Q: [67 22 80 88 42]
A: 80

Q:
[[6400 4101 3114 6272 9068]
 [8506 8592 9424 9360 8954]
 [9177 8964 9439 9464 9318]]
A: 9424

Q: [-524  -94 -465  143  740  999   -6]
A: 143

Q: [832  24   4 473  31  47 269]
A: 473

Q:
[[6 6 6 4 5 2 3]
 [6 7 6 6 2 2 7]
 [1 6 5 3 4 6 3]]
A: 6

Q:
[[437 431 474 918 432 404 184]
 [589 447 673 824 673 561 459]
 [535 587 510 395 374 567 284]]
A: 824

Q: [920  77 784 785 759]
A: 784

Q: [ 403 -582  895  153  113  498  585]
A: 153

Q: [-47 -27 -25 -23  31 -18  32]
A: -23
---
[[-12 -29  56  55 -15]
 [ -4   6 -31 -18  -6]
 [ 35 -34 -39 -29  69]] value 56

[[-34  -8 -17  11  17  25]
 [-87 -56 -60  25 -40 -40]] value -17

[-45  35  62 -14 -93] value 62

[ 4 68 -9 -3] value -9

[[ -9 -14 -89  -3  -8]
 [ 11  14 -45 -22  -5]
 [ -6 -11 -45 -29 -29]] value -89

[[-84  73  39  -5  36]
 [-16   9 -47 -31   9]] value 39
---
array([[-1.237,  0.163, -1.224,  1.591, -1.418, -0.159,  0.865],
       [ 0.534,  0.405, -0.363,  0.298, -0.071,  0.293,  0.204],
       [ 0.369,  0.358,  0.380,  0.365,  0.357,  0.385,  0.357]]) -> 0.380

array([  7.4,  18.6,   9.4, -10.3,   8.7]) -> 7.4

array([ 0.7,  0.2,  1.2, -0.4, -1.2]) -> 0.7

array([[ 0.063,  0.061,  0.107, -0.195,  0.071],
       [-0.062,  0.054,  0.008,  0.113, -0.094]]) -> -0.062

array([-11.143,  11.152, -15.073,  -1.508,  -7.942, -13.716, -18.186]) -> -15.073

array([  28.25,  175.31,   57.82, -190.93,  188.72, -172.55]) -> 175.31

array([[ 16.36,  11.93,  20.81,  -6.71],
       [ 22.09,   8.93,  13.78, -21.04],
       [  3.39,  14.64,  17.74,  -8.11]]) -> -21.04

array([  30.61, -158.89,   90.04,  -77.68,  102.79,   38.34]) -> -158.89

array([[ 0.742,  0.556,  0.016,  0.513,  0.586,  0.254],
       [-0.096,  1.465,  0.131, -1.260, -0.268,  1.991],
       [-0.248,  1.166,  0.243, -0.434,  0.005,  1.001]]) -> 1.166
---
(-28, -19, -18, 80, -20, 0, -24) Answer: 0
((61, -73, -7, 34), (67, -47, -13, 42), (31, -64, 2, 6)) Answer: 2
((9, 58, 10, 74, -38, -12), (0, -16, 0, -45, 59, -9)) Answer: 59
(-87, -7, 4, 22) Answer: 4
(24, -75, -52, 53, 77) Answer: 53
((-13, 2, 2, 1), (-51, -74, -85, -89)) Answer: -85
((44, -66, -4, 0), (51, 77, -4, 0)) Answer: -4
---
34,-38,-54,-69 Out: -38

72,-18,5,-4
-5,19,2,5
-20,12,-4,5
Out: 12

23,-1,11,-70 Out: -1

82,83,33,-57 Out: 83

24,-11,71,-4 Out: -11

91,-66,44,-30 Out: -66

-8,-59,53,84
-18,-24,41,94
Out: -24

-54,-70,-13,24 Out: -70

-74,-53,-18,-29 Out: -53

33,-5,75,6 Out: -5
---
228	167	116	41 Answer: 41
5904	8180	1984	6399	8691 Answer: 8691
1799	1023	8037	2737	4479	8460 Answer: 8460
78	7	87	24 Answer: 24
78	9	24	77	91 Answer: 91
227	65	8	96 Answer: 96
4676	5989	3959	9784	3831	1582	3515 Answer: 3515
---
[[-46  57  81 -14  56 -64  56]
 [-53  65  62  11  55 -56  35]]: -64

[-58  67  47 -60 -78 -40 -81]: -40

[ 85 -33  79 -86]: 79

[-45   1  70 -15 -29  39 -10]: 39

[[-18   4   5  57 -28  42]
 [ 70  -7 -41  24   4   9]]: -28

[-10 -20  -8 -23  91]: -23

[-21  31 -31  -2 -71]: -2

[[ 46 -92 -31 -40  39]
 [  6  37   1 -12  -1]
 [ 36 -76 -40 -12  29]]: -40

[ 39  40 -31  50  71  61]: 71
---
59	-69	-74	-24
-12	-13	-89	79
-> 59

37	69	26	62	41
24	43	16	61	51
38	48	18	59	39
-> 37

-70	-11	-52	61	-65	37	-3
7	-75	42	56	-1	13	-81
-> -70

-16	-30	26	-39	-44	-12
26	50	-68	37	2	62
16	45	-63	33	8	54
-> -16

-9	-94	-88	75	23	-92 -> -9

76	-49	-70	-63	66	37	32 -> 76

51	60	6	50	-50	36
57	70	-3	57	-64	45
62	74	-1	57	-56	45
-> 51

-15	-74	-4	-55	-15
44	-50	-2	-89	28
-17	-11	-1	-1	-9
-> -15
---
[[  6  -5 -19 -86  61]
 [-45  41 -52 -79  -1]
 [-51  49 -62 -65 -21]] value -52, 61

[-35   6  24 -37 -74] value 24, 24

[ 76  84  22  43  31 -10  34] value 43, 84

[[ 74 -19 -41   3 -16]
 [ 59 -49   0   0 -16]
 [ 57 -52 -65   1 -16]] value 0, 74

[[ 70  85   9  70 -66  39  23]
 [ 61  89   5  64 -74  42  25]
 [ 80  79  -1  70 -84  56  31]] value 64, 89

[-28  22 -72  38 -80  36  70] value 38, 70

[ 33  31 -12 -90 -33  30  36] value -90, 36
---
(105.676, -129.601, 27.960, 62.558, 131.753, -196.151) | -196.151
(-0.181, -0.012, 0.004, -0.102, 0.118, -0.082, -0.018) | -0.018
(-0.651, 1.430, 1.691, -0.276, -1.750, -1.267) | -1.267
(-128.10, 137.54, -16.66, -146.62) | -146.62
(-1.3, 0.3, 0.9, -0.7, 1.2) | 1.2
(-168.1, 90.8, -143.2, -88.6) | -88.6
(4.166, 44.004, 17.005, 0.982, 132.414, -37.047, -107.637) | -107.637
(0.032, -0.014, -0.068, 0.149, -0.142) | -0.142
(-0.910, 0.136, -0.462, 1.214) | 1.214
---
[[ 27   9 -11  13  14   2]
 [-46  39  13 -31  66 -20]
 [ 21   3 -70  -7 -10 -13]] 27

[-69 -65 -34 -86  79  58  18] 18

[  4  45  -9  79  -2   0 -21] 4

[-96 -93 -43 -13  94] -43

[-50 -60 -28  71  18   4] 4

[  3 -50  16  76] 3

[-18  16 -33 -88 -80  13] -18
---
-0.35   0.10  -1.04   0.99   0.70   0.95 value 0.10

-0.2  -0.5  -0.9  -0.8  -0.5  -0.1
 1.2  -1.2   1.7  -0.9  -1.0   0.4
value -0.5

 1.1  -0.1  -1.2  -1.2   1.0  -1.3 value -0.1

-0.46  -2.40   0.14  -0.54  -1.69   1.60   0.89
-1.67  -1.06  -1.05   0.22  -0.23   0.36   2.18
 0.14   1.63  -0.28   0.26   1.14  -1.39  -0.74
value -2.40

-1.04   0.58   0.06  -0.24
-2.06   0.69  -1.06  -0.97
-0.75   1.65   0.28  -0.24
value 0.58

  53.9   -30.1  -138.6   109.4   -75.1 value -30.1

 0.907   1.498   0.876  -1.501 value 1.498

 18.859    5.797  -21.766   17.384  -10.271
 -9.242   -8.727   -8.654  -11.120  -11.838
  1.475   -2.494   -9.889    1.449   -6.670
value 5.797
